Each row below holds a small network's activations on one input, seen along a few directions.
Each table varies a few parts of the input and shows all the possible inputs, shuffled.
A made-up example of a description, with smaller parts first: line(6) and (point or line(11) or (values(2) and ring(8))).
Shared parts are said once, and a part with two or three values counts as separate values.

Other details of the inputs shift rows strongly along two fixed directions, in all tables alike. That doesn't count.

Table:
r1: [  2  12  33 -22  34   1 -44  -7   9  17 -21  26]
r2: [ -8  24   1 -64  92   1  51 -48 -28 -24  76  14]
r3: [  2  -1  27   7   2  -2 -40   7  18  17 -41   9]
r4: [  3  13  16 -33  56  -1  15 -34 -19  -1  26  19]
r5: [  6 -34 -39  57 -77  -3  49  25  20 -19 -22 -49]
r6: [ -6   7   8  18 -24   1 -42  28  11  18 -27   4]
r7: [  7 -18 -17   6 -22   3  23  -1  -3 -14   3 -14]
r8: [  7 -16   4  13   3   5  26  -6  -9 -12   0 -14]
r9: [  2  16  -2 -45  37  -4   4 -34 -13   1  30  25]
r10: [-17  -8 -19  19 -20   1  21  22   1 -19  21 -29]
r11: [ -1   5 -31  14   1  -1  70 -10 -27 -20  53 -17]
r12: [  6  -6  -1  16   3  -3  34  -4   1  -8  -2 -13]
r13: [  7 -12 -25  11 -27   0  29   3   7 -12   1 -18]
r14: [  1 -19  25  15  -9   6 -35  12  10   7 -40  -3]
r15: [ -4  38  -6 -20  34  -8  13 -18 -17  10  37  21]
r16: [ -5  29  -1 -25  37  -5   6 -22 -23   8  40  23]
r17: [  3  -3  29   2   6   3 -43   9  16  14 -39  10]
r18: [  3 -12   3  16   2   0  28  -7  -5  -9  -2 -13]
r19: [  1 -17   9  -1 -26   4 -46  14  15   8 -35   3]
r20: [ -7  31  30 -40  40   1 -69  -8  -9  28   4  46]
r21: [ -7  19  14   3  -6  -4 -52  18  10  26 -23  19]
r22: [  1   2 -22  32 -29   0  33  17  -6  -7   9 -20]
r23: [  3 -14   4  12   5   3  26  -6  -6 -12   1 -13]
r24: [  3 -17 -17   4 -20   2  21  -1   0 -13   5 -13]
r25: [-14 -19   6 -11 -21   4 -51  25  27  -3 -29  -6]
r26: [ -8   9  18   2  -6  -1 -55  15   4  23 -19  18]
r27: [ -1  -8  13 -12 -14   0 -51   7  15  14 -31  14]
r28: [  9 -11 -23   9 -25   1  28   3   5 -12   1 -16]
r29: [ 10  -8  -1  16   3   2  33  -3  -2 -11  -1 -14]
r30: [  1   0   9 -13 -12   0 -50   9  22  15 -31  14]
r31: [ -1  27   2 -28  39   1   4 -21 -27   4  42  23]
r32: [ -3   2 -23  33 -28  -2  33  17  -3  -7  10 -20]
r33: [  5  -9 -24  11 -25  -4  31   1   8  -9   2 -16]
Description of these inputs: values(3) and (point or (values(2) and line(5))).
Changing only the values(3) part turns r20 into r19. The same change can be made to r16. Which row results?
> r9
Change only the line(5) part in r15. List by row number the other rows that result.
> r6, r21, r22, r32
Change only the values(3) part in r29. List by row number the other rows that result.
> r22, r28
Which other rows agree with r17 in the values(3) part? List them by row number.
> r1, r2, r3, r4, r8, r12, r14, r18, r23, r29

Table:
r34: [ -3 -34 -26  93 -84  -1  44  48  14 -14 -31 -60]
r35: [-10  41  20 -76  74  -3 -41 -28 -12  15  38  50]
r36: [ -3  -8 -34  27 -16  -2  67   0 -18 -26  31 -29]
r37: [-11   2  28  -5 -11   4 -88  26  20  24 -41  16]
r38: [ -1   1  25  -3 -19  -1 -85  19  18  31 -45  25]
r39: [  0   8  25   0 -14   1 -82  21  21  32 -49  27]
r40: [ -1 -43 -27  86 -90   3  40  46   9 -19 -26 -60]
r41: [  1  36  -9 -30  62  -3  44 -36 -34  -7  62  21]
r42: [  3  33 -18 -54  52  -4  49 -44 -33  -8  70  21]
r43: [ 22 -40  -7  11   8   3  80 -25  -2 -35   0 -36]
r44: [ -1 -11 -46  11 -23  -1  72  -4  -3 -27  39 -30]
r45: [ -3   4  22 -11 -21   2 -87  22  24  25 -45  20]
r46: [ 11  -5  22 -42  84   5  53 -57 -20 -23  33   9]
r47: [ -3  17  24  -6   0  -3 -66  11  18  32 -35  27]
Changing only one part turns r46 into r43. The same change can be made to r34. Which row results?
> r47
What is each input in this table made of?
> values(2) and (point or line(6))

Table:
r48: [  6  30   8 -34  64  -2  26 -34 -21   1  39  23]
r49: [ 10 -34  -8  68 -59   1  29  25   9  -7 -36 -38]
r50: [ -7  10  21 -11  29   2 -20  -6  -4   8   1  15]
r51: [ -1  28   9 -33  65  -4  24 -34 -24  -1  44  19]
r52: [  3   0  29   8  -2   2 -50  15  12  21 -45  17]
r53: [ 13 -29 -37  29 -34  -2  75  -8  -3 -28  12 -36]
r54: [ -7 -15  19 -12 -11   6 -63  19  17   9 -34   5]
r55: [ -2 -21 -21  43 -22   5  67   9 -15 -30  20 -43]
r56: [  3  -7  18  -9 -13   1 -55   7  21  14 -45  14]
r57: [  3  -7  18 -10 -13   3 -55  12  26  13 -42   9]
r58: [ -8 -12  20 -12 -10   3 -59  14  22  12 -34  10]
r59: [-17  84 -41 -52  38 -13   9 -20 -41  20 102  48]
r60: [  3 -26 -36  26 -32  -1  72   2   0 -32  17 -44]
What is each input in this table made of?
> point or (values(2) and line(6))
Change only the line(6) part in r50. List by row number the other rows that result.
> r48, r49, r51, r52, r55
